Each row has a name. After each piece below comes the name of the row it's from, unless a question asks for something else. Each question is about the rows just above it. Places in a row count from 1.

Zute: -18.1	-4.9	-14.0	-12.6	-12.5	30.2	41.5	66.6	-7.4	22.3	22.4	15.1	42.3	49.6	2.9	-28.3	-56.6
rozo: -39.4	4.4	-47.5	-7.5	9.1	33.5	89.1	50.0	45.5	33.0	7.4	4.5	-3.1	34.3	-24.8	-4.2	16.5
Vas: -18.1	-4.9	-14.0	-12.6	-12.5	30.2	41.5	66.6	-7.4	22.3	22.4	32.5	21.1	15.0	-18.1	-4.7	8.2
kif: -39.4	4.4	-47.5	-7.5	9.1	33.5	89.1	50.0	45.5	33.0	7.4	45.7	-8.6	-32.9	53.8	23.7	-12.4
How many entries does -39.4	4.4	-47.5	-7.5	9.1	33.5	89.1	50.0	45.5	33.0 have? -> 10
How many entries does -18.1	-4.9	-14.0	-12.6	-12.5	30.2	41.5	66.6	-7.4	22.3	22.4	32.5	21.1	15.0	-18.1	-4.7	8.2 have? -> 17
Count the entries of -39.4	4.4	-47.5: -> 3
Count the entries of -18.1	-4.9	-14.0: -> 3
Table of tags by key:
-24.8 -> K143
50.1 -> K415
66.6 -> K793
49.9 -> K908
50.0 -> K413
66.7 -> K868
Join rozo by its entry at place 8: -> K413
Changed kif: -39.4	4.4	-47.5	-7.6	9.1	33.5	89.1	50.0	45.5	33.0	7.4	45.7	-8.6	-32.9	53.8	23.7	-12.4. Place and old value: -> 4, -7.5
The row with -39.4	4.4	-47.5	-7.5	9.1	33.5	89.1	50.0	45.5	33.0	7.4	45.7	-8.6	-32.9	53.8	23.7	-12.4 is -> kif

Doru: 1.5	-31.4	-9.9	10.8
rulit: -3.3	36.9	10.9	-40.1
Zute: -54.4	-39.0	-41.0	0.6
nenan: 44.2	34.0	-27.1	-59.6
kif: 1.5	-31.4	32.5	-32.3
Count the entries of 44.2	34.0: -> 2
Count the entries of 1.5	-31.4	-9.9: -> 3
Changed kif: 1.5	-31.4	32.5	-32.2. Place and old value: -> 4, -32.3

Vas: 36.1	37.0	5.5	-11.5
Betim: 37.2	37.3	4.8	-5.0
Doru: 38.4	32.3	7.6	-13.0
Zanaz: 11.8	75.9	-5.0	-5.0
Dib: 37.2	37.3	4.8	-12.0
Where does 11.8	75.9	-4.9	-5.0 differ from Zanaz, and what was there? -> 3, -5.0
key -> tag
11.8 -> K373
5.5 -> K878
36.1 -> K470
The tag of Vas, keyed by place 1: -> K470
One entry of Dib was changed: 37.2	37.3	4.9	-12.0. Where, and from what? -> 3, 4.8
How many entries does 37.2	37.3 have? -> 2
How many entries does 36.1	37.0	5.5 have? -> 3

